These are the activations of a small neural network, seen along a few directions. Each row is one input.
Each table varies a few parts of the input and shows all the possible inputs, shuffled.
A made-up example of a description, with smaller parts first: one of 2 separate values, together with either a single point or one of 11 places around a ring or (one of 5 places around a ring, together with one of 6 places along a line).
Shared parts are said once, and a part with two or three values counts as separate values.

Other details of the inputs vary at random and push rows far along two fixed directions, the same in every table; ignore that.
These rows show it; all are for the same input, with only those details redrawn:
[ 10 -31  11 -12  -8 -22  -4  19  -2   7 -11  -9  -5  12  14  -5   0]
[-13  -1   1 -13  19  34 -19 -23  45  12  -6   7  14 -22 -27  -8   1]
[  9 -31  11 -12  -8 -22  -4  19  -2   7 -11  -9  -5  12  13  -5   0]
[  9 -30  11 -12  -8 -21  -5  18  -1   7 -11  -9  -5  11  13  -5   0]
[-12  24 -10  13 -74  28  -5  33 -43 -38  33  21  27  17  -5 -31 -37]
[-12  25 -10  13 -74  29  -5  33 -43 -38  34  22  27  18  -5 -31 -38]
[  9 -31  11 -12  -8 -22  -4  19  -1   7 -11  -9  -5  12  13  -5   0]
[-12  24 -10  13 -74  28  -4  34 -43 -38  33  21  27  18  -5 -31 -38]

Rows:
row 1: [ -9  56 -21  47 -51  31  17  27 -50 -39  40  36   1  14 -15 -11 -15]
row 2: [ -6  26 -14   9  45  12  -2 -45  21  22 -15  18  19 -16 -25  -1  -6]
row 3: [-13  25 -13   8 -78  29  -4  31 -45 -34  38  19  27  19  -2 -29 -26]
row 4: [ 17   0   2   6  13 -26   0   0 -13  -2  -4 -29 -30  15  24  18  -8]
row 5: [ -7  24 -10  23  31  25   1 -30  33   8  -6  19 -14 -18 -40  12  25]
row 6: [-15  -1   3 -12  20  31 -19 -22  45   9  -7   9  14 -23 -25  -7  -1]
row 7: [ 18  -3   2   9   5 -31  -3  -6 -12  -4 -10 -30 -29  18  16  18  -6]
row 8: [ 12  -8   0  17   5 -27  17   3 -20  10 -19  -4 -18  18   1  23  10]
row 9: [  8 -28   8 -19  -5 -17   0  23  -7  13  -2 -11  -6  11  25  -3  10]
row 10: [ 10 -13   4   3  19 -34  17  15 -18 -12  -1  -9 -15  -5  10   7  25]
row 11: [-15  20 -18  -2  36  29  12 -40  22   6  -7  -3   8 -33 -19  13   5]
row 12: [-17  17 -24   9  37  23  12 -39  28   9  -1   2   7 -34 -12  -2  10]
row 13: [ 14  -2  -1   8  13 -31  16  -4 -26  15 -26  -6  -4  20   6  17  -5]
row 14: [-16   2   3 -15  28  37 -16 -17  43  12  -2   9  12 -25 -17  -6  -2]
row 15: [  9 -29  11 -16  -2 -18  -1  26  -5  11  -3  -9  -7  13  22  -5   2]
row 16: [ -8  33  -9   7  33  16  -6 -47  39   9   1  -8  -7 -11 -24   4  -7]
row 17: [-33  82 -31  39 -27  85   6 -17 -19 -28  38  44  33 -12 -50  -5 -30]
row 18: [  5 -25  13 -10 -11 -27   1  15  -4   4 -14  -5   1  -1  20   1   9]
row 19: [  6 -29   7 -20  -5 -16   0  22  -6  13  -2 -10  -5  11  26  -2  13]
row 20: [ -5  29  -3   7  38  31 -15 -35  34  -3  10  -8 -12 -18 -24  21   2]
row 21: [ 23 -26  24  -3 -19 -24  -4  -3  -7  12   2  -1 -17  17  21   9  21]
row 22: [-18   5   2 -13  25  35 -12 -19  43  12  -4  11  15 -31 -12  -3   2]
row 23: [-13  -1   1 -13  19  34 -19 -23  45  12  -6   7  14 -22 -27  -8   1]
row 24: [ 21   5  13   6  17 -32   6  14  -3 -11   9 -14 -33  19   6  17  16]
row 25: [  6 -25  12 -12  -1 -21   0  23  -3   5  -7  -6  -5   6  25  -2  -2]
row 26: [-18   7   3 -13  23  34 -10 -19  39  12  -4  11  18 -36 -11   0   7]
row 27: [ 10 -15   4   5  11 -38  13   8 -16 -14  -7  -9 -14  -2   2   7  26]
row 28: [ 14   1  -1   6  20 -27  20   2 -29  17 -21  -6  -5  18  15  18  -7]
row 29: [ 16   0  -5   8  25 -39  16   2 -28  18 -15   2   0  15  24   2 -10]
row 30: [  8 -17  -1  -1  12 -30  23   8 -24  -4  -8 -17 -12  -2  15  19  16]
row 31: [  8 -20  -1   0   5 -36  19   2 -22  -6 -14 -18 -11   1   7  18  18]
row 32: [  9 -29   9 -18  -4 -17   0  24  -6  13  -2 -10  -7  12  24  -4   6]
row 33: [-18   4   2 -11  15  28 -15 -26  43   9  -9  11  18 -32 -21  -1   7]
row 34: [  7 -27  13 -10  -7 -26  -4  16   0   3 -13  -6  -4   7  16  -2  -1]
row 35: [  4 -23  12 -12  -4 -21   3  22  -6   6  -8  -5  -2  -1  28   2   4]
row 36: [ -1  62 -10  35 -60  18   3  22 -44 -61  51  18   2  27 -23 -11 -22]
row 37: [-15  24 -14   8 -80  29  -4  30 -46 -35  38  21  28  19  -1 -29 -23]
row 38: [  8 -28  11 -14  -1 -16  -1  25  -5   9  -5  -9  -6  10  22  -5  -2]
row 39: [ 22 -22  25  -4 -11 -18   0   4 -10  14   8   0 -18  14  30  10  19]
row 40: [ -8  36  -9   5  41  21  -4 -42  37  11   7  -7  -8 -14 -15   4  -9]
row 41: [  7 -19 -13  11   7 -41  23  -4 -13   5 -15 -16 -13   2  21   1  14]
row 42: [ 18  -5   7   9   6 -31  -5  -1  -8  -9  -3 -25 -29  17   8  23   4]
row 43: [-15  17 -18   0  27  24   9 -46  23   4 -12  -3   9 -30 -28  12   7]
row 44: [-13  -1  -1 -17  16  35 -19 -25  43  16  -2   7  15 -20 -26  -7   8]
row 45: [ 10 -32  11 -14  -8 -24  -5  19  -2   9  -9  -9  -5  14  13  -5   4]
row 46: [-16   3   2 -11  16  29 -16 -26  45   9  -9  11  17 -29 -21  -3   3]
The inputs of row 11 and row 43 match in every part but one. If row 22 is changed in the same way as row 11 into row 43, which row does it become?
Answer: row 46
The inputs of row 13 and row 28 match in every part but one. If row 18 is changed in the same way as row 13 into row 28, which row does it become?
Answer: row 26
Describe the family of inputs behind these rows.
Answer: one of 2 separate values, together with either a single point or one of 10 places along a line or (one of 3 separate values, together with one of 4 places along a line)
Change only the place on the line of 4 in row 43. List by row number the other rows that result.
Answer: row 27, row 31, row 41
Change only the choice among 2 separate values in row 20. List by row number the other rows that result.
Answer: row 42
Change only the choice among 2 separate values in row 29. List by row number the other rows that result.
Answer: row 2
Change only the choice among 3 separate values in row 5. List by row number the other rows that result.
Answer: row 27, row 36

Rows:
row 47: [ 10 -32   9   0  41 -28  17 -11  11  31 -24 -12 -15  -5  11  24  28]
row 48: [-22  51 -16  12   2  77  -1 -40  17  -4  17  34  28 -25 -43  -6  -7]
row 49: [-19  58 -14  12   8  69  -7 -41  20 -16  15  25  23 -23 -48  -3 -20]
row 50: [  9 -21   0  -4  45 -37  15  -4  18  19 -27 -11 -20  -1   8  17  29]
row 51: [-24  41 -14   3  -6  70 -26 -38  40 -19  33  13  25 -23 -42 -24 -18]
row 52: [-30  45  -6   5 -13  72 -14 -34  32   2  25  39  29 -29 -37 -14  -7]
row 53: [-28  56 -27  19   6  65  -4 -44  21 -14  25  13  20 -28 -47   2 -22]
row 54: [ 13   8  -3  20 -62 -29  11  59 -82 -24  24  10  -5  52  26 -13 -28]
row 55: [  7  20 -12  25 -61 -34  25  44 -77 -48  21   5   1  34  23  -4 -21]
row 56: [ 11 -15  -4  -8  40 -39  12 -21  18  14 -23 -26 -24  -4   9  25  22]
row 57: [-19  58 -17  13  -1  70 -26 -38  34  -8  23  13  24 -16 -39  -8 -24]
row 58: [-32  37 -15   1 -10  79 -28 -32  38 -23  27  11  20 -31 -35 -13 -17]
row 59: [ 22 -31  16 -13  30 -26  -4  -5  22  38 -26  -7 -14   1  16  19  26]
row 60: [  7 -50  21 -32  19 -23   0   7  23  25 -20 -16  -9 -13  11  12  40]
row 61: [  7 -46  19 -30  26 -23  -4  17  30  21 -22 -18 -15  -5   5   8  31]
row 62: [ 11 -27   6   1  46 -28  14  -3  16  27 -25 -13 -21  -1   4  20  19]
row 63: [-29  59 -23  21  10  56  -4 -40  16 -25  16  21  23 -41 -51  -7  -9]
row 64: [ 12  -4   0  12 -76 -21   5  62 -61 -36  33  13   4  41  23 -33 -23]
row 65: [ 12   1   5  12 -74 -20   2  51 -61 -45  34   6   6  37  23 -27 -29]
row 66: [ -6 -32 -17  -1 -91 -34  18  51 -84 -10 -23  14  52  35  29 -40 -52]
row 67: [ 11 -25   2   1  46 -40  13  -3  10  18 -31 -17 -24  -8   6  12  30]
row 68: [-29  53 -10   7  -8  70 -22 -40  38  -8  27  16  19 -19 -37 -15 -23]
row 69: [ 10 -28   5   2  41 -37  15 -13   6  21 -29 -16 -18 -13  13  15  38]
row 70: [ 15 -23  16 -11  46 -33  -8 -12  16  26 -24 -16 -20   7   7  21  13]
row 71: [ -3 -31  -2 -38  59 -21  15   3  12  41 -24 -21  11 -24  54  -5  -6]
row 72: [ 14 -21   8 -12  43 -30  -9 -19  18  29 -21 -27 -26  10  10  20  11]
row 73: [  7  -8   6  10 -79 -20   0  62 -67 -48  25   0  -1  33  34 -16 -27]
row 74: [  8 -27   3  -4  40 -35  18 -13  13  21 -26 -10 -13  -5  15  20  38]
row 75: [  8 -47  16 -22  28 -20 -11  10  33  21 -25 -12 -22  -7  14   9  24]
row 76: [  7 -39  16 -29  24 -23  -8   0  31  14 -17 -37 -18  -4   9  12  24]
row 77: [ -1   2   6   3 -79 -10   4  61 -62 -49  30  -1  11  29  17 -18 -22]
row 78: [  9 -50  17 -24  21 -18  -7   0  26  25 -22  -9 -16 -15  19  14  33]
row 79: [-20  60 -22  11   5  70  -9 -47  21 -13  18  14  17 -21 -45  -3 -22]
row 80: [ 12  -7   2   9 -83 -19  10  52 -69 -33  35  15   8  33  30 -27 -15]
row 81: [ 19  12   4  22 -69 -27   3  54 -69 -34  22   2   3  47  30 -10 -34]
row 82: [ 14 -31  13 -13  40 -27  -1 -12  11  38 -24  -7 -17   5  13  19  27]
row 83: [ 12 -33  22 -15  30 -32  -4   4  31  35 -24  -8 -25   7  14   8  18]
row 84: [ 12   5  13  16 -77 -33   8  55 -68 -34  24   3  -4  46  35 -16 -33]
row 85: [ 18 -23  10  -9  44 -23   9  -6  16  29 -32 -10 -25   6   5  16  19]
row 86: [ 13 -17  -3  -4  40 -43  10 -20  10  13 -26 -32 -29 -12   7  20  23]
row 87: [-27  54 -18  21  10  65  -3 -37  20 -17  21  23  26 -31 -50   2 -20]
row 88: [-20  52 -15  12   1  73 -22 -22  34  -1  18  34  28 -19 -45 -13 -18]
Describe the family of inputs behind these rows.
Answer: either one of 2 separate values or (one of 4 places along a line, together with one of 10 places along a line)
Change only the place on the line of 4 in row 55. List by row number the other rows that result.
Answer: row 50, row 56, row 74
